These are the activations of a small network on made-up records, seen along a few directions, one row for each record.
Each row is followed by the record's values for the fields S, M, V, B, L, H, U.
Not every record has every field; a missing one is written none.
Other fields move the rows too, some of them a lot.
In the rows, 500 means zero.
Random noise pushes rows far along 21 fixed directions. That doesn't count. These rows show it; they differ only by the noise:
[187 421 413 377 321 373 398 447 392 675 542 392 604 583 676 543 367 435
 423 541 504 409 584 509 398 542 434 649 451 501 280 737 556 574 572 682
 495 480 453 558 449]
[563 373 304 484 392 451 318 427 529 370 579 441 564 327 641 357 273 597
 445 284 573 199 637 452 587 644 543 371 623 325 646 306 421 746 429 515
 533 711 658 464 512]
[667 506 520 389 585 427 604 367 493 372 448 572 475 469 525 488 598 527
 431 504 241 479 457 592 450 472 560 442 600 622 664 505 253 580 584 289
 564 560 608 751 562]
[437 451 564 535 344 464 376 495 425 603 461 463 463 566 514 148 595 757
 555 582 218 438 728 542 489 504 496 408 494 548 380 693 648 454 606 456
 633 461 439 566 562]
[523 616 276 587 654 579 553 431 730 649 530 338 364 564 629 403 388 480
 583 424 562 632 614 471 571 501 285 282 414 389 471 409 348 579 641 706
 365 357 392 343 453]
[466 524 541 390 307 444 432 668 384 496 388 296 714 444 466 619 405 477
 321 414 559 265 477 453 618 660 482 510 690 335 459 377 316 478 326 600
 496 526 523 530 737]
[555 606 487 670 388 604 560 661 533 633 268 360 577 536 323 495 671 458
 395 564 540 434 497 641 613 663 276 532 454 433 528 451 364 390 360 604
 472 504 488 619 763]
[603 387 590 712 574 494 383 929 320 548 273 554 586 684 412 503 437 423
 575 477 524 188 457 699 592 412 244 769 363 505 545 643 528 578 363 580
 628 438 569 529 673]
[338 764 444 433 356 508 393 612 396 502 512 317 599 265 340 477 434 610
 365 535 700 397 598 354 454 547 628 572 547 269 427 510 516 695 139 554
 595 628 299 347 712]
[561 495 341 289 310 494 657 368 420 466 498 572 401 426 473 443 359 263
 454 536 652 527 568 464 329 542 559 605 734 325 474 454 539 720 526 562
 652 797 412 452 573]
[492 681 381 586 568 434 500 534 771 635 453 375 561 532 513 275 601 486
 333 563 453 464 341 689 546 629 182 463 420 532 500 372 510 637 586 488
 369 563 716 625 845]
[437 624 372 548 560 535 509 398 587 518 372 389 257 688 593 513 393 539
 483 389 644 536 497 543 582 608 464 537 525 558 397 442 494 376 565 452
 531 480 540 776 829]
[336 456 401 354 548 493 500 304 416 418 478 436 274 572 656 669 274 383
 451 382 714 487 489 525 603 528 630 549 657 510 505 345 473 474 617 476
 398 624 634 724 573]
[641 644 554 781 432 434 382 263 805 647 587 580 660 623 692 367 501 718
 333 107 236 213 422 280 338 767 611 296 634 558 296 477 305 442 528 681
 583 308 421 508 345]
[242 591 559 319 504 287 406 747 396 762 542 417 399 419 420 319 471 248
 335 647 486 480 395 695 541 764 584 393 688 463 429 598 608 563 291 749
 584 317 301 518 569]
[653 466 550 605 668 685 634 189 447 273 463 858 172 498 577 528 738 661
 634 402 404 581 509 517 298 329 702 545 586 746 787 574 419 462 548 138
 633 609 560 764 259]
[620 582 656 651 330 505 472 602 531 524 528 672 442 532 365 451 432 394
 159 565 661 295 301 616 537 914 717 348 525 401 439 533 525 384 446 532
 587 646 488 687 767]
[282 618 392 462 479 534 531 570 554 591 399 491 257 533 459 309 644 424
 391 613 612 394 525 621 638 584 392 586 604 368 722 459 544 582 350 535
 480 756 463 679 777]
[556 571 596 488 538 472 579 311 425 511 468 643 493 465 527 553 408 255
 284 420 639 342 395 626 435 525 651 551 759 546 484 326 544 548 700 617
 446 683 632 696 377]
[359 358 538 467 587 301 448 542 670 300 577 614 474 471 540 391 509 517
 519 742 696 516 542 548 396 508 541 599 380 586 566 672 769 589 655 303
 388 704 544 627 520]
[442 490 396 404 645 295 520 309 466 420 426 492 315 469 610 381 540 556
 552 381 366 413 529 514 398 501 673 630 598 661 569 516 397 747 337 355
 619 555 442 575 554]
[501 516 303 439 325 532 354 571 506 501 539 522 575 501 503 483 343 485
 354 570 493 351 552 615 648 609 377 543 387 331 670 610 457 576 472 501
 657 693 673 822 728]
[451 514 622 360 421 421 527 524 498 671 604 490 515 549 667 310 510 485
 329 617 316 527 417 604 385 602 395 209 625 539 301 626 511 477 822 540
 465 362 514 528 539]

[570 790 603 638 530 457 639 531 728 538 286 504 563 550 463 306 721 572
 394 542 599 356 555 439 611 480 406 665 492 420 562 373 548 438 497 570
 451 710 388 538 697] => <S:s1 M:m1 V:v1 B:b2 L:none H:none U:u2>
[387 447 536 338 670 360 574 649 543 338 505 513 517 592 683 704 412 452
 499 526 694 387 476 379 462 363 437 626 521 475 569 641 371 568 544 459
 418 522 392 511 566] => <S:s1 M:m1 V:v1 B:b2 L:none H:none U:u1>
[580 526 467 589 459 585 446 529 535 420 465 344 622 206 245 282 555 593
 537 690 592 497 900 574 606 410 466 315 497 352 648 359 615 558 607 548
 397 678 500 522 406] => <S:s2 M:none V:none B:none L:none H:none U:u1>
[428 619 590 729 587 806 396 584 368 447 485 594 554 420 400 657 556 606
 386 458 698 262 575 565 421 287 445 510 585 483 610 535 519 485 517 487
 435 587 602 727 409] => <S:s1 M:m2 V:v1 B:b2 L:l2 H:h1 U:u1>
[539 539 347 525 625 445 470 269 782 342 628 470 450 384 576 585 446 615
 532 405 632 711 519 419 448 619 642 360 424 583 552 454 429 498 526 378
 419 470 503 570 381] => <S:s1 M:m2 V:v1 B:b2 L:l2 H:h2 U:u2>
[558 389 471 660 501 721 489 623 483 465 539 533 527 739 548 741 309 474
 539 426 578 287 549 369 594 306 308 514 328 280 564 549 278 533 609 617
 374 571 529 420 490] => <S:s2 M:none V:none B:none L:l1 H:h2 U:u1>
[503 348 541 451 422 434 384 611 571 579 650 661 476 596 602 425 403 386
 523 400 421 603 156 519 355 703 427 410 666 591 340 479 723 473 567 479
 560 305 666 392 476] => <S:s1 M:m1 V:v1 B:b2 L:l2 H:h2 U:u1>
[425 565 600 520 507 417 360 443 644 401 787 669 464 589 490 550 369 595
 353 597 393 413 404 322 491 532 809 404 247 387 518 691 439 596 539 398
 450 645 452 530 499] => <S:s2 M:none V:none B:none L:l2 H:h2 U:u1>
[460 469 708 676 590 597 345 595  57 464 388 412 520 461 534 645 417 740
 565 374 587 307 588 561 504 334 676 573 362 680 309 632 564 424 385 431
 581 293 497 450 439] => <S:s1 M:m1 V:v1 B:b2 L:l1 H:h2 U:u1>
[304 384 578 648 381 616 423 474 557 579 609 620 472 694 619 587 520 479
 405 381 601 362 346 425 429 583 440 469 597 483 425 507 547 393 588 615
 305 530 576 457 379] => <S:s1 M:m1 V:v1 B:b2 L:l2 H:h1 U:u1>
[427 335 428 580 414 528 290 695 423 530 671 440 664 506 456 582 372 427
 319 582 521 308 349 737 534 608 310 437 313 485 539 617 497 628 506 484
 441 550 825 632 673] => <S:s1 M:m2 V:v1 B:b2 L:none H:none U:u2>
[367 305 408 611 583 641 494 642 317 555 382 488 329 508 466 574 660 418
 593 544 544 444 548 756 529 447 297 568 436 586 732 593 405 553 318 495
 479 478 552 613 437] => <S:s1 M:m1 V:v1 B:b2 L:l2 H:h2 U:u2>
[583 365 596 598 438 477 459 429 539 481 569 559 522 533 653 446 499 616
 503 398 456 393 535 430 550 627 599 316 464 517 503 500 436 363 569 523
 477 437 491 431 329] => <S:s2 M:none V:none B:none L:none H:none U:u1>
[403 510 317 565 382 545 493 366 489 440 431 366 501 546 527 439 510 726
 577 323 501 316 768 298 145 395 427 637 690 489 322 616 399 724 420 453
 666 594 321 483 655] => <S:s1 M:m1 V:v1 B:b1 L:l2 H:h2 U:u1>
[832 391 474 749 327 631 634 402 569 415 363 567 587 501 400 671 565 479
 565 390 649 648 281 457 455 731 510 584 321 568 360 299 479 333 401 363
 451 538 639 296 577] => <S:s1 M:m2 V:v1 B:b2 L:none H:none U:u1>
[525 536 449 935 559 728 496 492 598 637 487 626 528 445 362 545 678 435
 481 565 703 473 486 659 523 550 386 567 134 515 648 534 533 489 386 666
 349 553 508 449 233] => <S:s1 M:m1 V:v1 B:b2 L:l2 H:h2 U:u1>
[398 651 581 448 453 362 428 686 602 604 434 251 650 332 428 409 510 407
 366 455 665 483 437 515 556 742 454 400 772 428 401 234 601 405 369 702
 437 371 466 467 617] => <S:s2 M:none V:none B:none L:l2 H:h2 U:u2>
[438 415 579 607 426 712 519 621 269 668 291 446 417 787 685 689 511 476
 525 284 526 370 442 587 579 447 209 588 588 548 430 528 364 243 539 625
 514 306 587 620 566] => <S:s2 M:none V:none B:none L:l2 H:h1 U:u2>
[425 548 658 477 530 400 512 649 565 454 434 601 338 712 651 475 448 581
 490 477 642 395 429 348 553 551 584 593 501 455 407 586 586 371 486 439
 539 504 326 479 729] => <S:s2 M:none V:none B:none L:l2 H:h2 U:u2>
[502 562 417 748 365 626 275 501 650 601 586 528 469 789 217 440 506 652
 624 518 125 570 520 372 630 496 521 594 214 444 484 645 547 372 368 490
 663 458 517 627 624] => <S:s1 M:m1 V:v2 B:b2 L:none H:none U:u2>
[331 526 328 228 530 369 452 442 489 463 603 413 567 413 551 612 258 355
 379 798 606 564 729 673 691 420 488 538 262 407 645 710 499 582 731 569
 447 666 557 897 494] => <S:s2 M:none V:none B:none L:l1 H:h2 U:u2>
[840 475 580 623 417 324 669 386 660 408 391 582 593 562 356 511 522 411
 509 459 462 439 500 336 463 677 753 605 418 482 437 456 356 457 405 567
 598 610 280 386 504] => <S:s1 M:m1 V:v1 B:b2 L:none H:none U:u2>
[440 431 417 542 551 381 427 568 637 404 532 393 602 604 536 689 252 481
 460 349 660 261 493 272 554 549 542 567 453 351 428 471 306 645 379 624
 362 548 385 321 600] => <S:s1 M:m1 V:v1 B:b2 L:l2 H:h2 U:u2>
[607 524 638 417 511 400 507 542 478 308 434 492 742 414 744 722 517 711
 518 327 590 527 392 350 451 467 508 621 474 621 493 540 387 346 418 338
 566 344 539 450 448] => <S:s1 M:m1 V:v1 B:b2 L:l2 H:h1 U:u2>
[651 429 670 465 409 431 449 635 437 378 642 460 861 358 485 653 404 588
 370 480 484 509 329 426 231 559 514 305 527 542 259 608 384 574 550 403
 479 327 558 284 474] => <S:s1 M:m1 V:v2 B:b1 L:l2 H:h1 U:u2>
[639 517 644 649 422 676 549 574 561 515 438 518 646 610 381 648 630 548
 543 243 383 480 291 245 356 465 391 483 760 464 377 266 348 392 400 530
 408 355 522 212 479] => <S:s2 M:none V:none B:none L:l2 H:h2 U:u2>
[458 710 373 386 537 503 679 420 617 668 518 438 294 429 606 344 635 413
 506 465 486 702 312 425 530 582 415 430 528 368 568 245 394 672 307 566
 389 529 386  89 542] => <S:s2 M:none V:none B:none L:l2 H:h2 U:u2>
[637 487 421 456 564 477 394 389 457 437 533 460 521 439 405 564 273 373
 537 344 420 501 396 506 726 502 640 509 547 451 553 147 500 547 480 508
 476 561 766 501 497] => <S:s1 M:m2 V:v1 B:b2 L:l2 H:h2 U:u2>
[586 494 500 478 427 521 478 422 339 526 409 280 556 218 284 407 674 623
 715 703 342 888 642 596 779 534 666 457 167 598 514 369 626 271 303 385
 523 362 551 372 421] => <S:s2 M:none V:none B:none L:l2 H:h1 U:u1>
[576 457 527 375 325 296 514 243 607 488 477 556 790 503 665 430 522 575
 436 410 228 297 596 302 614 512 619 616 483 433 544 398 396 520 579 565
 477 711 538 469 347] => <S:s2 M:none V:none B:none L:l2 H:h2 U:u2>
[501 607 509 416 596 411 454 432 655 540 580 336 525 403 480 383 479 579
 486 529 363 664 639 485 516 611 595 160 673 582 370 475 497 316 656 555
 529 205 371 661 437] => <S:s1 M:m1 V:v1 B:b2 L:l2 H:h2 U:u1>
[512 388 428 416 370 574 479 335 265 597 537 448 364 473 437 398 538 408
 508 386 172 553 387 625 471 516 523 387 702 553 517 286 437 645 467 449
 529 517 729 451 473] => <S:s2 M:none V:none B:none L:none H:none U:u2>

Which values does each new row have?
[495 441 556 609 400 350 523 473 483 560 439 429 718 375 540 486 723 522
 302 531 423 398 322 721 251 756 425 495 413 752 359 593 412 584 431 411
 448 425 609 596 557] => <S:s2 M:none V:none B:none L:l1 H:h2 U:u1>
[671 536 543 310 640 395 652 723 539 366 460 479 561 299 377 551 505 295
 421 623 589 517 370 568 616 549 493 412 620 377 731 314 331 613 383 458
 450 555 497 437 643] => <S:s2 M:none V:none B:none L:l2 H:h2 U:u1>
[326 273 550 369 352 362 382 454 533 238 655 466 566 315 619 644 499 689
 436 486 602 411 564 283 424 739 809 340 578 486 572 589 378 426 322 316
 420 533 409 494 390] => <S:s2 M:none V:none B:none L:none H:none U:u1>
[714 182 435 272 399 430 786 433 523 427 376 666 304 587 777 270 718 440
 709 551 300 602 551 551 536 550 323 506 610 552 760 504 424 401 623 334
 654 600 519 492 503] => <S:s1 M:m1 V:v1 B:b2 L:none H:none U:u2>
[730 589 466 479 350 517 657 396 519 478 469 531 670 256 363 395 654 449
 384 610 409 522 555 543 247 554 471 429 603 461 529 468 389 694 525 474
 590 662 467 487 467] => <S:s1 M:m1 V:v1 B:b2 L:l2 H:h2 U:u1>
[690 671 578 434 479 513 598 494 502 627 423 702 409 598 517 362 463 389
 469 464 411 572 384 540 569 519 516 522 611 470 446 449 609 381 596 586
 675 476 477 529 548] => <S:s2 M:none V:none B:none L:l2 H:h1 U:u2>
[341 645 606 423 513 317 444 430 579 446 636 523 519 354 480 416 522 551
 235 608 553 385 449 483 505 630 801 428 508 486 514 536 552 596 447 450
 413 675 431 555 547] => <S:s1 M:m1 V:v1 B:b2 L:none H:none U:u2>
[398 405 614 508 300 335 500 386 572 541 658 546 666 473 633 317 648 659
 328 611 414 275 543 387 403 656 677 426 376 495 371 681 533 521 505 509
 458 650 362 336 465] => <S:s1 M:m2 V:v1 B:b2 L:l2 H:h2 U:u1>
[302 487 582 547 790 402 470 401 665 321 465 404 219 530 585 385 585 811
 763 503 558 661 741 305 572 350 712 417 448 615 512 484 583 419 571 319
 266 420 276 385 384] => <S:s1 M:m1 V:v1 B:b2 L:l2 H:h2 U:u2>
[581 487 520 394 381 424 575 527 695 631 650 527 643 744 352 493 508 322
 425 699  74 639 410 469 393 505 355 370 484 442 395 685 352 476 773 608
 500 407 457 582 542] => <S:s2 M:none V:none B:none L:none H:none U:u1>
[286 522 397 492 433 480 444 585 683 481 490 287 497 692 426 543 499 590
 426 497 485 447 481 391 433 557 321 495 597 444 377 547 397 548 480 426
 381 517 484 603 919] => <S:s2 M:none V:none B:none L:none H:none U:u1>
[523 655 213 570 619 572 438 538 639 640 567 558 482 513 566 415 543 505
 561 235 335 443 361 465 194 451 204 602 653 538 566 546 401 828 212 549
 772 327 480 452 519] => <S:s2 M:none V:none B:none L:l2 H:h2 U:u2>
[650 483 721 699 483 646 448 667 357 460 432 630 585 670 255 619 527 469
 547 494 388 442 305 495 464 295 452 687 427 517 447 440 585 476 514 408
 483 542 684 444 571] => <S:s2 M:none V:none B:none L:l2 H:h2 U:u2>
[720 602 392 505 674 339 811 424 534 293 387 534 568 329 570 651 477 407
 385 647 904 462 547 602 181 465 496 742 236 609 470 715 342 837 494 370
 581 729 311 509 658] => <S:s1 M:m1 V:v1 B:b2 L:l2 H:h2 U:u2>
[633 817 755 575 655 491 377 799 728 442 600 587 691 493 335 459 550 658
 311 487 387 405 272 415 440 514 476 279 663 461 502 519 455 434 500 439
 547 324 499 602 667] => <S:s1 M:m1 V:v1 B:b2 L:l2 H:h2 U:u1>
[427 487 747 619 583 542 306 643 397 500 611 664 423 583 514 424 405 601
 435 521 536 331 350 557 666 457 667 426 423 524 453 514 772 392 569 435
 456 508 656 487 520] => <S:s1 M:m1 V:v1 B:b2 L:l2 H:h2 U:u1>
